Each row below holds a small network's activations on one record, seen along a few directions.
Each row is followed by the record's values for the fields GEDOK, BUDUG, POF, VIBO.
Not every record has every field; a missing one is written none.
Other fields move the rows too, some of them a lot.
Strong random noise was added to every row along 14 fixed directions; ignore it. To show where, here is one row again and again, with new noise each time:
[-276  202  309  416  227   10 -377   81  -32  285 -107  -11 -236   42
  166  134 -217   93  -89 -176 -137  134  -52   16  242 -130  277 -214
  -57 -184 -157]
[-229  142 -170   31 -273  -24  156 -255 -313 -111 -517  127   44  236
  263  108   32 -116 -240 -182  148  218  206  -92  233  316 -111  -42
   25 -373  235]
[ 187   42  149  221 -163  -87   27  317  -50 -174  203  200 -188  151
   33  263    6   40 -370  -45  -11  -72  137  210   97 -113  -82  151
 -341 -197  322]
[-191  222  151  241  359 -128 -167  -62  105  166 -118   26 -467 -133
   35 -131  -97 -222   11 -309  216  320  117 -309   72 -119  376  -90
  218   39  -43]
[ 260 -171 -149 -190  241  -45   61   45 -111  -27   44  416 -243  -65
 -287  -50  110 -352 -182   45    8 -311   74   72  239   34  187  240
 -234  139  386]
[-321 -292  -54 -481   67   45   25   17  132 -193 -112   99   15  -87
 -234  -46  -44 -113   61 -107 -245  -24  117  184  235   92 -337 -219
  -42 -182 -170]
[ 267 -483 -202 -164  451   61  662 -172  -61   15   67  262  -67 -483
 -127 -332  387 -253 -167  363  -86    3  590    3 -249  523  -97  191
  -74  317  167]
[  11  162   84  -14 -610  -44  131  -68  164 -139 -137 -315  -98 -100
  134  259   32   29   23 -170  409  154 -179 -161    8 -120 -147  156
  313  -29   66]
[-156  192   77  236 -285 -197  -71 -163  -50 -108 -167  104  -85  177
  270    4   85 -111   18  -53   78  127 -214  -22  220  124 -144  486
  321 -182  255]
[ 160 -190 -321 -448 -254 -229  126 -230  -68 -558 -143  111  259  254
 -212 -214  199 -140  144   10  253 -204 -125   10   75   29 -477  442
  -74 -168  112]
[ 156  -77  -23   38 -344   79  -98  253 -184  258 -304    2  326  377
 -335  345  294  221  103  385  -72  -80 -369  407  297   40  150  515
  -50  304  -21]
[-132  140 -166    5 -253 -136    6    6 -236   29 -342  157  128  555
   66  200  -15   12 -163 -184   45 -110  -44  -26  233   32  -19   12
  -66 -315  169]
[ -60 -123  288  172  102  144 -246   57  -69 -279  -31  272   91 -162
   58 -110  107   26    5  216 -239  560  379  201 -196  282 -629   34
   22  -16  -93]
[  84   98  -72  202   75  -98 -157  145 -146   20 -171  115  157  122
 -448 -102 -160 -184  -62 -115  186 -553  -71   23  238  -36  -83  121
 -485 -249   58]
[ 408  172 -127 -370  183 -147 -229   14  142 -115  277  342  -77  310
  -88 -191  128  -82  289 -200  151   35  -58 -353 -434 -301   43   40
  393  442  179]
[  68   41  210  443  -48 -102 -287 -193 -225 -186   -1  226   89   31
  325 -101  -62  -34 -112  121  -55 -122  -88  -18   -9  113 -509  310
 -106 -346  161]

[-535 -432  -13  -64  258 -256  155 -103  149   78   22  -26 -252   31
  200  -73   35 -148  -80  -34 -358 -130 -268   -6  378  -32   79   48
   45 -376 -200]
GEDOK: fif / BUDUG: none / POF: bamog / VIBO: tavi
[  45  272  109  194  254  146 -151  -51 -162   70    7  272 -313 -275
  157  -38  -31 -185 -193  -41  -34  183  213    2   98  196  317  -41
   -6  129  432]
GEDOK: vona / BUDUG: kekim / POF: nobaz / VIBO: tavi
[ 187  123 -205  -87 -337   69  194  104 -263  114 -298  138  194  276
  -52  204  105   -5 -135   80  141   23  169 -154 -145  162  -27   45
  174  215  308]
GEDOK: vona / BUDUG: zad / POF: miluk / VIBO: tavi
[ -76   28    0   -4  376  -58  207 -155  183 -100  444 -100  -82 -118
  332 -306   -3  220   24 -120 -235 -146   59   60  -99   13   88 -137
 -143 -164  -40]
GEDOK: vut / BUDUG: none / POF: nobaz / VIBO: none
[-152 -353 -129  -12 -286 -119   56  124 -351  183 -421  189  206  568
   68  334  220   74 -136  330 -163  226  -19  -34   36  110 -226  114
  137    2   47]
GEDOK: vut / BUDUG: none / POF: bamog / VIBO: tavi
[   0 -215 -318 -457 -340   60  -11  -34 -167 -116 -414   97  258  302
 -251  135  273 -101   83  192   -6   44 -255  215  312   68  -30  247
  -81   85   52]
GEDOK: fif / BUDUG: none / POF: nobaz / VIBO: gure
[-208 -269  -79   41   -7 -265 -184  -91 -191 -123 -233   80   51  159
 -169  -10 -272 -204 -151  -19  111 -256  -96  -51  188 -139 -256  -71
 -286 -477 -188]
GEDOK: vut / BUDUG: none / POF: nobaz / VIBO: ronu
[  50  402  206  210 -253  376 -574  445 -220   27 -223  191  313  110
 -352  255 -139  116   46   66 -164  158   82  369  123  150 -222  -78
 -124  194  136]
GEDOK: vona / BUDUG: zad / POF: miluk / VIBO: tavi
[-109 -125  -30 -339  140   77 -294  -72   38  187 -103   46 -121  116
  -63  111   65   46  225  115 -177  116 -358  132  255 -157  438    4
  253  337 -199]
GEDOK: vut / BUDUG: none / POF: nobaz / VIBO: ronu
[-105  293   88   75  -10  144 -647   68  -87  175 -193 -146   29  335
  -92  251 -110  220  196 -136  -15  154 -459  209  404 -352  593 -157
  -68   93 -247]
GEDOK: vut / BUDUG: none / POF: bamog / VIBO: gure
[  98 -144    7 -301 -208    4  272   35  133 -150  202  -38 -164 -288
   87   82  -88   -8 -105  -35  -24  -85  147 -128 -191   26 -318 -204
   82   33  176]
GEDOK: fif / BUDUG: none / POF: nobaz / VIBO: tavi
[  51  212  276  323 -111  442 -251   24  101   57   76 -289  405 -362
  -13  -16  144  288  239  236 -195  118 -188  530   59  289  -18  161
  -66  163 -235]
GEDOK: vona / BUDUG: zad / POF: bamog / VIBO: none
[ 116  -33  -45  337  255  -84  570 -313  -63  117   74 -110 -106 -101
  514 -169  357  273 -150  233  -62  217  248   93  -59  314  348  474
  -39   57  111]
GEDOK: vona / BUDUG: zad / POF: nobaz / VIBO: none
[-203 -129  -66 -141   -9 -219  240 -198  133  198  108 -189  -30  173
  342   -7 -180  133   17 -149 -104 -416 -180 -341  -87 -104 -135 -190
  210 -269 -120]
GEDOK: vut / BUDUG: none / POF: tesi / VIBO: none
[ -32 -279  -84 -226  153    5  -43  -21  -89  187 -169 -158  199  320
  -19  104  102  355  123  115   13  370   79 -187 -307 -215  125 -426
   77  198 -546]
GEDOK: vut / BUDUG: none / POF: bamog / VIBO: none
[ -33   59  104  346   80   65  218  284  156  476  199   63  113  -55
   14   51   93   34  -55   64 -229  -97  205   -9 -335  228  -37  -66
  183  128   -1]
GEDOK: vona / BUDUG: ded / POF: bamog / VIBO: none
[ 158  142  135 -127  -86  287 -188 -266  130  188  -55 -199 -144 -481
  189   84  -65   42  174  -30  178  288  -35 -265 -221  -55  220 -266
  429  388 -164]
GEDOK: vona / BUDUG: ded / POF: nobaz / VIBO: none
[ -94  -75 -262 -313  395 -161   32 -214  144 -119   83 -176  -16  142
  -42 -316   55   10  252 -218   72  -21 -153 -149   14 -218  369 -214
   22    3 -286]
GEDOK: vut / BUDUG: none / POF: bamog / VIBO: tavi
[-112  268  122   38   41   97 -444  354   58  149 -123  216  -20  142
 -373  -55  -24 -104  319   -1 -125   81 -226   98  235   40   20  202
  216  309  167]
GEDOK: vut / BUDUG: none / POF: tesi / VIBO: ronu
[ -97  103  223  -68 -147   68 -295  363  126   20  112   97   82  315
  -20  153   39  285  265  119 -439  163 -181  255  -17  -94 -242  152
  245  179   29]
GEDOK: vona / BUDUG: kekim / POF: tesi / VIBO: tavi
[ -91  -95   16   -4  341  206  -55 -312 -220  137   12  280  -88 -163
  459    6  -67   -3 -265  107 -439  -91  173  149  138  294   87 -184
  -94 -135  112]
GEDOK: vona / BUDUG: ded / POF: nobaz / VIBO: none
[-301 -175  315   59  124   14  -38 -134  120  111  -27  -88 -480 -405
  236  171  -30  -75  -94   20  -59  526  142    4   92  -38  125  -32
  292   69 -155]
GEDOK: vona / BUDUG: kekim / POF: bamog / VIBO: none
[ -48 -158  -15 -504  -95  120 -180 -160  163   40   87  -68  190 -179
    6   20 -217    4  250  -74 -206 -482 -394 -179  -64 -171 -333 -370
  243    5 -149]
GEDOK: vona / BUDUG: zad / POF: bamog / VIBO: tavi
[ -57  389 -192 -125   -6  249   92 -113   15  -51   74   29  456  306
  329 -176   83  297  167 -242 -305  -88   39   56 -178  320  -54 -259
  -31 -136  128]
GEDOK: fif / BUDUG: none / POF: tesi / VIBO: none
[  46  386  316   76  -95  -49  -90  469  364 -365  627 -276 -224    6
  -47  120 -186  419  -28 -267  -67  260  175  504   12 -306  156  -55
 -202  -73  -10]
GEDOK: vona / BUDUG: kekim / POF: nobaz / VIBO: none
[-309  124   13  393  149 -353 -129 -277 -141  -75 -136 -114   -3  296
  309 -280 -148   52   57 -104   58 -116 -202 -154  163  -50    1  178
  -51 -451 -121]
GEDOK: vut / BUDUG: none / POF: miluk / VIBO: tavi
[ 143 -101 -209 -195   75  -75  121 -224 -226 -137 -295  175 -363 -277
 -216  -27 -110 -458 -316 -124  447  -18  378 -233  116   34   71  -54
 -183  -24  243]
GEDOK: vona / BUDUG: kekim / POF: nobaz / VIBO: gure
[ 183  -14   19  288  -80  -65  -52 -118 -234  -32 -172   25   41 -114
  -89 -111    8 -166  -49  204  360    9    5 -240 -126   45 -201  259
  -27   58   58]
GEDOK: vut / BUDUG: none / POF: miluk / VIBO: none
[-306  111   89  150 -153  -74 -154 -102   -4  -23 -111 -235   26  100
  211   31  -88  241  147  -27  -79  102 -294  160  271   -6  123   53
  115 -169 -164]
GEDOK: vut / BUDUG: none / POF: nobaz / VIBO: tavi
[ 188   -3  337  158  567   86 -495  232  -63  123  381  377 -506 -111
   39   38 -196    3 -101   92 -315  216  133   64   -9 -237  326 -147
  -61  289  117]
GEDOK: vut / BUDUG: none / POF: tesi / VIBO: none

Which values does each new row have?
[  37   82  -55  130   24  103  156   98  124  215  104 -437  254 -158
 -125  -27 -182  154   98 -137  133 -441 -144 -124 -149  -88  151 -452
 -209  -90 -319]
GEDOK: vut / BUDUG: none / POF: bamog / VIBO: tavi
[-231  258 -125   63   -6 -158  163   84   28   49   32  298   15  239
   77 -129 -126 -262  -68 -309 -137  -64  302 -152 -147  222 -257 -178
  247 -246  265]
GEDOK: vona / BUDUG: kekim / POF: bamog / VIBO: gure
[ 196 -111  154   19  -26 -169 -414  179  111 -403  179   15  238  258
 -245  -93  -42  129  166   78  144   93   27  -51 -390 -426 -581   95
 -223 -101 -396]
GEDOK: vona / BUDUG: ded / POF: miluk / VIBO: none
[-221   15  -33  375   13 -340  159  142  -48   41 -157   71 -104  376
   54  -30  -20 -116 -168 -127  114   80  131 -219   13  -14  -22   86
    8 -291   56]
GEDOK: vut / BUDUG: none / POF: bamog / VIBO: tavi
[  27   25  109  139 -156 -144   37   62  121  241  193   34 -162  286
  458  250  108   80 -106  -21 -111  186 -161 -235 -263 -205   96    8
  396  125   80]
GEDOK: fif / BUDUG: none / POF: bamog / VIBO: gure
[ 201  221  -18   73  -50  136   28  272 -126   60  230  354  130  386
  231   94  264  263   11  178 -375  275  170  168 -280  209   68   17
  227  364  366]
GEDOK: vut / BUDUG: none / POF: miluk / VIBO: tavi
[-257  248  162  198   23 -349 -357 -255   88 -178  -97 -271   88  318
  102 -240 -104  211  377 -118  131  221 -380   -9  156 -214   -7  401
  263 -193 -357]
GEDOK: vona / BUDUG: zad / POF: bamog / VIBO: none
[-621 -182   34   58  -30 -227   23 -132 -117  128 -510 -160   -1  211
   59   40 -138   -9  -15  -75  -27  331  139 -173  117   97 -238 -196
  247 -358 -367]
GEDOK: vona / BUDUG: kekim / POF: bamog / VIBO: tavi
[ 286 -172  110  -49   -2  315 -199   86  -69    6   89  219   71 -229
 -135  103  237  -18   59  380 -135  274    0  245  -97  100   16  111
   52  469   28]
GEDOK: vut / BUDUG: none / POF: bamog / VIBO: none
[-156  -68   42   84  -17  124  109   -8   -5  161 -236 -355  255  -98
   27   30  -84  233   65   -2    5   38   65 -113 -140   26 -120 -328
  -50  -95 -406]
GEDOK: vona / BUDUG: zad / POF: bamog / VIBO: tavi
[ 175  -49  153  -38   49   64 -181  230   33   75  220   -1  -16   24
   40   93 -238  167  -20  -44  -51 -259  -23 -325 -357 -299 -314 -441
  -87   15  -14]
GEDOK: vut / BUDUG: none / POF: tesi / VIBO: tavi
[-160 -280  -44 -317 -277    6 -170  -24  139 -150 -281 -147  165   -8
 -321   64   56  -90  234   76  204   82 -295  -36   58 -175 -356   64
  139    9 -374]
GEDOK: vut / BUDUG: none / POF: nobaz / VIBO: none
[ 156 -145 -238 -277    8  -88    7  -33   -5    0   87  257  180  239
 -124  -98  149 -132   -7   29  -47 -416 -211   -2  -17  -16  -37  171
  -88   29  148]
GEDOK: fif / BUDUG: none / POF: nobaz / VIBO: none
[  -8  125  365   96 -178  259 -523  264   73  143 -103  246 -227 -274
 -191  241 -262 -262  -22  -58   57   98   -5 -205  -53 -153 -405 -150
  173  182  173]
GEDOK: vut / BUDUG: none / POF: tesi / VIBO: none
[ 220   36  204  196 -382   43  -22   35    5  110  162   10   79 -146
  149  202   22   36   17  194   73   52  -55  -84 -386   28 -340  197
  378  190   71]
GEDOK: vona / BUDUG: kekim / POF: bamog / VIBO: none
